A small network was shown many inputs. Here are its activations along a few directions, one row for each input.
Each table varies a few parts of the input and shows all the possible inputs, shuffled.
Descriptions start from the smaller parts, as in this example, which fits no table here: one of 8 places around a ring, together with either a single point or one of 9 places around a ring or (one of 2 separate values, together with one of 6 places along a line).
Shared parts are said once, and a part with two or three values counts as separate values.
In the rows, zero is written as 128.

Other details of the inputs shift rows strongly along three fixed directions, in all tables alike. That doesn't count.

Table:
r1: [140  59 188 125 130 132 169  22 132 146 116 138 137]
r2: [ 85  74  88 109 200 135  65  83 128 192 151  98  82]
r3: [143  79 164 135 151 159 153  35 152 194 118 116 122]
r4: [106 140  57 107 170 130  74 170 141 145 152 109 101]
r5: [187 163  94 170 159 165 140 103 193 231 106  81 105]
r6: [ 88  61 162  84 135 114 108 107  95  86 161 149 139]
r7: [ 91 103 106  99 157 134  94 117 126 142 151 130 117]
r8: [ 75  97  92  95 168 124  62 134 117 140 168 121 110]
r9: [144  91 193 116  97 130 174  95 129  91 124 159 158]
r10: [ 85 155  95 133 121  73  90 218  83  75 133 145 114]
r11: [ 93  99 111  82 146 113  96 135 109  98 160 133 125]
r12: [ 53  86 125  73 131  94  91 136  74  67 168 163 137]
r13: [174  92 170 125 136 176 173  35 177 178 115 123 138]
r14: [165 200 110 158  90 123 156 177 126 105  99 122 141]
r15: [138 145 192 137  61 112 176 136  85  51 110 151 163]
r16: [139 168  80 138 142 131 120 155 162 157 124 123 124]
r17: [171 238  88 180 100 130 136 214 143 124 100 103 125]
r18: [ 81 100 139 115 133 112 108 131  93 118 147 136 121]
r19: [147 159 137 143  85  98 166 175 133  80 112 165 161]
r20: [135 143 184 138  63 116 178 139  87  56 105 157 160]
r21: [ 90 100 123  90 130 105 100 151 102  78 160 144 132]
r22: [167 177  87 167 133 125 151 143 164 174 101 118 125]
r23: [168 167 124 168 119 133 149 149 152 158 104 117 121]
r24: [ 89  93 136 103 163 159  73  98  97 149 153  89  99]
r25: [141 139 143 143 111 116 143 139 122 121 122 129 130]
r26: [141  57 182 114 147 161 137  49 151 157 134 122 130]
r27: [ 96 125  85 117 159 123  76 167 130 139 150 125 111]
r28: [158 148 128 130 104 123 169 132 147 110 117 150 152]
r29: [135 139 179 134  64 112 180 133  87  53 103 157 159]
r30: [149 132 160 145  99 129 169 120 148 122 109 156 153]
r31: [148 107 163 120 115 152 150  69 119 128 119 110 134]
r32: [ 98 170  89 136 141 135  69 193 101 126 144  97 100]
r33: [159 188  68 165 142 113 111 187 150 156 110 106 105]
r34: [176 155 107 157 149 167 145 103 197 206 105 111 122]
Description of these inputs: one of 2 separate values, together with either one of 4 places along a line or one of 5 places along a line or one of 8 places around a ring.
- Which other rows does r15 become when the choice among 2 separate values takes its other values? List them by row number. => r24
- Which other rows does r22 become when the place on the line of 5 takes its other values? List them by row number. => r1, r5, r25, r33

Table:
r35: [ 98 150 109 133 128 115  88 195  99 104 138 123 112]
r36: [153 125 156 105  89 119 177 138 147  66 128 176 177]
r37: [102 154  91 123 128 106  98 174  88  97 138 113 111]
r38: [105 153 101 127 128 106  89 178  90  97 136 116 112]
r39: [169 111 146 149 154 165 151  68 194 211 114 115 123]
r40: [ 51  69  90  79 182 122  57 102  99 144 173 123 105]
r41: [140 121 175 148  88 102 176 143 129  90 108 174 156]
r42: [167 207  36 165 142 120 134 179 177 177  99 114 113]
r43: [ 96  56 176  97 139 134 133  57 121 136 146 151 136]
r44: [172 131 135 147 145 186 144  56 166 201 108  86 119]
r45: [145 129 155 139  87  93 186 122 118  83 106 165 155]
r46: [191 124 137 114 149 201 138  71 193 181 128  84 128]
r47: [110  47 184 107 140 125 128  64 116 133 146 139 130]
r48: [140 147 162 136  80 117 174 125  98  83 105 145 152]
r49: [163 217  66 176 138 147 113 198 171 176 108  93 107]
r50: [ 64  75 123  91 176 134  43 119  81 139 176  91  91]
r51: [ 91 162  97 124 124 117  95 186  97 104 142 129 120]
r52: [148 128 165 144  86  93 178 128 121  83 105 168 155]
- Changing only one part turns r42 into r48. The same change can be made to r45. Which row results? => r37
- Describe the family of inputs behind these rows. => one of 2 separate values, together with either a single point or one of 8 places around a ring
- Which other rows does r36 become when the choice among 2 separate values takes its other values? List them by row number. => r46
